Each row below holds a small network's activations on one input, seen along a few directions.
In each table, some parts of the input vary, and every possible input appears once, in random order.
A made-up example of a description, with smaller parts first: ring(8) and (point or ring(11) or (values(2) and line(6))).
Shared parts are said once, and a part with two or three values counts as separate values.

Other details of the inputs vary at random and push rows far along two fixed directions, the same in every table; ignore that.

Table:
row 1: [-21 -10   9  -9  49 -21 -19   0  30   8  40  -1  34   6 -12]
row 2: [ 12   5   1   8  -8  15   2  -1 -15  10 -24 -13 -28  -3   1]
row 3: [  6  14  -3 -13 -39  -8  39  18   4 -12  25 -14   3  19  11]
row 4: [  1  -9   1  25  11  16 -31 -10  -1  18 -42  15   4 -16   6]
row 5: [  9  -9   5  26  -9  14 -11  -3  -4  17 -47  11 -13 -16  -4]
row 6: [  5  -8  10 -19 -44 -15  29  22   2 -17  17 -20   4  11   8]
row 7: [  1   0 -10  36  13  18 -35  -4 -12  14 -24   3 -10  -6   1]
row 8: [  2   4   1  22  17  31 -21 -18 -22   3 -34   2 -17  -8   5]
row 9: [ 33  -3 -33  -4 -73   5  71  24 -21  -9  -5 -12 -11   8  23]
row 10: [  1  -8 -14  -7 -23  47 -16   2 -11  10 -30  35 -45  -1  -8]
row 11: [ -1 -21 -19 -12 -25 -16  35  12  -9 -12  27 -19  13  11  18]
row 12: [ -3  12   6 -11 -38  -3  44  13   0 -19  27  -7   1   8  14]
row 13: [  2  -5  14  17 -20  14  -1   2  -5  -1 -19   2 -16 -16   3]
row 14: [ 23  -2  -8  11  15  19  -2   0  -8  24 -37   1 -21 -13 -11]
row 15: [-30   9  24  -7  25 -24 -10   4  25  -3  32 -12   8   9 -14]
row 16: [  3   4  -5 -16 -10 -26   1  -4  -7 -19  27  -9   5  15   7]
row 17: [ 10   4  -5 -21 -35 -31  29  10 -13 -19  25 -16 -10   9   3]
row 18: [-35  24  24  -6  34  -6 -15 -14  30 -18  33   6  30  13   0]
row 19: [-10  -6   3 -11 -31 -13  37  20 -12 -19  30 -18  -7  -2   7]
row 20: [  6 -14  12 -19 -11 -16  19  21  11  -3  12  -5  19   6 -10]
row 21: [  8   4  -5   8   6  19 -15 -10 -17   8 -23 -10 -11   3   7]
row 22: [  8  20 -12  34   4  29 -28  -8  -2  13 -28  13  -1   0   6]
row 23: [-35   3  37 -14  34 -13 -26  -8  30 -23  23   0  28   5   2]
row 24: [-21  10  16  -5  30 -20 -23 -21   8 -23  24   5   8   3  -3]
row 25: [ 17   8 -19  24  18  25 -19  -4   8  25 -19  20  15  -9  -4]
row 26: [ -2   3   7  -8  50 -25 -34 -19  18   9  23  16  23  -1 -20]
row 27: [ 29  -3 -13   7   0  -8   1   4 -13   7 -17  12 -13 -10 -16]
row 28: [  3  -6 -10  33   3  10  -5   1  -8  19 -35   5 -21 -17  -7]
row 29: [-47   2  10 -45  30  17 -45 -17  33 -11  28  26  11  13 -28]
row 30: [-34   4  20   9  41  -4 -31 -12  12 -10  18   3  13   1  -5]
row 31: [ 17 -21 -11 -28 -32 -12  27  28  -4  -7  20  -8  29   4  14]
row 32: [ -8   6  11 -15 -12 -25  16  -1  -5 -21  27  -4 -10  -4   1]
row 33: [ -9  13  16 -13  29 -14   6   5  38   4  26   7  27  12 -19]
row 34: [ 21 -14 -18 -36 -16  -6  38  12 -11  -1  25 -24  14   9  12]
row 35: [ -5  -7  -2 -27   1  -9  22  -8  -1  -4  14 -19  13  11  11]
row 36: [ 11   0  -6  17   5  19   1 -11 -13  22 -46   0 -28 -15  -2]
row 37: [  6  -3   0   8 -12   7 -17   7  -5  -3 -18  -2   3   2  15]
row 38: [-33  13  40 -14  39  -7 -10 -15  15  -3  17  -5  -2  -1 -10]
row 39: [  5   9 -16  19   1  17  -3 -10   4  13 -17  12  10  -1   9]
row 40: [ 11   0 -13  26  15   1 -28 -27 -13  14 -30  20 -10 -13  -2]
row 41: [ 14 -10 -13  28  12  10  -7  13  -3  22 -26   6 -14 -14 -15]
row 42: [ 31  -7 -28   3 -47 -10  35   6 -33  -4 -19  -3 -27  -9   7]
Each input here is: values(2) and (point or (line(4) and values(5))).
The inputs of row 41 and row 1 match in every part but the values(2) part. If row 32 is changed in the same way as row 41 into row 1, which row does it become?
> row 24
The inputs of row 13 and row 23 match in every part but the values(2) part. If row 28 is changed in the same way as row 13 into row 23, which row does it become?
> row 11
Which other rows does row 5 become when the values(5) part takes its other values? List them by row number.
> row 9, row 28, row 36, row 42
Which other rows does row 18 become when the values(2) part takes its other values? List them by row number.
> row 12
Which other rows does row 14 become when the line(4) part takes its other values? List them by row number.
> row 2, row 36, row 38

Table:
row 43: [-11   0   9   5  39   8 -40 -14  15  20 -17  23  -5 -10 -26]
row 44: [  6   0   9  17   3  19  -5   5   5  25 -34  12 -24 -16 -18]
row 45: [ 19  -4 -18  17 -36  16   6   1 -36  -8 -22  -2 -29  -7  13]
row 46: [ 29   2  -7  53  -3  17   0   4 -15  27 -54   2 -21 -24   2]
row 47: [ 28 -10 -32  -1 -39  24  17  14 -21   7 -21  10 -19  -4   2]
row 48: [-20   2  16 -34  -2 -29  17  -2   0 -28  42 -21   4  14   4]
row 49: [-58  25  45   7  76   7 -71 -36  45  -1  12  21  27   5 -13]
row 50: [ 13  -9 -10   5   3  14  -8  -4 -13  16 -28  11 -23 -12 -14]
row 51: [-23   8  25 -26 -24 -28  39  12  10 -29  40 -26   3  15   9]
row 52: [  0  -1 -10  11  13   6  -8   1   8   6   4   1  27   4  10]
row 53: [ -4   4   9  26  50  -6 -43 -19  12  19 -15  12  10 -11 -13]
row 54: [ -9  -9  -2 -49 -21  -3  27  18  19 -17  41  -6  28  25   6]
row 55: [ 42  -9 -41  21 -42  11  26  13 -33   3 -21  -5  -7  -6  20]
row 56: [-12   6   3 -22 -21 -12  18   3  -2 -28  34  -9   6  14  13]
row 57: [  0  -5   5 -31   5 -42  26   2   5 -13  40 -23  22  12   5]
The inputs of row 52 and row 49 match in every part but one. If row 55 is changed in the same way as row 52 into row 49, which row does it become?
> row 56
Describe the family of inputs behind these rows.
> values(3) and (point or line(4))
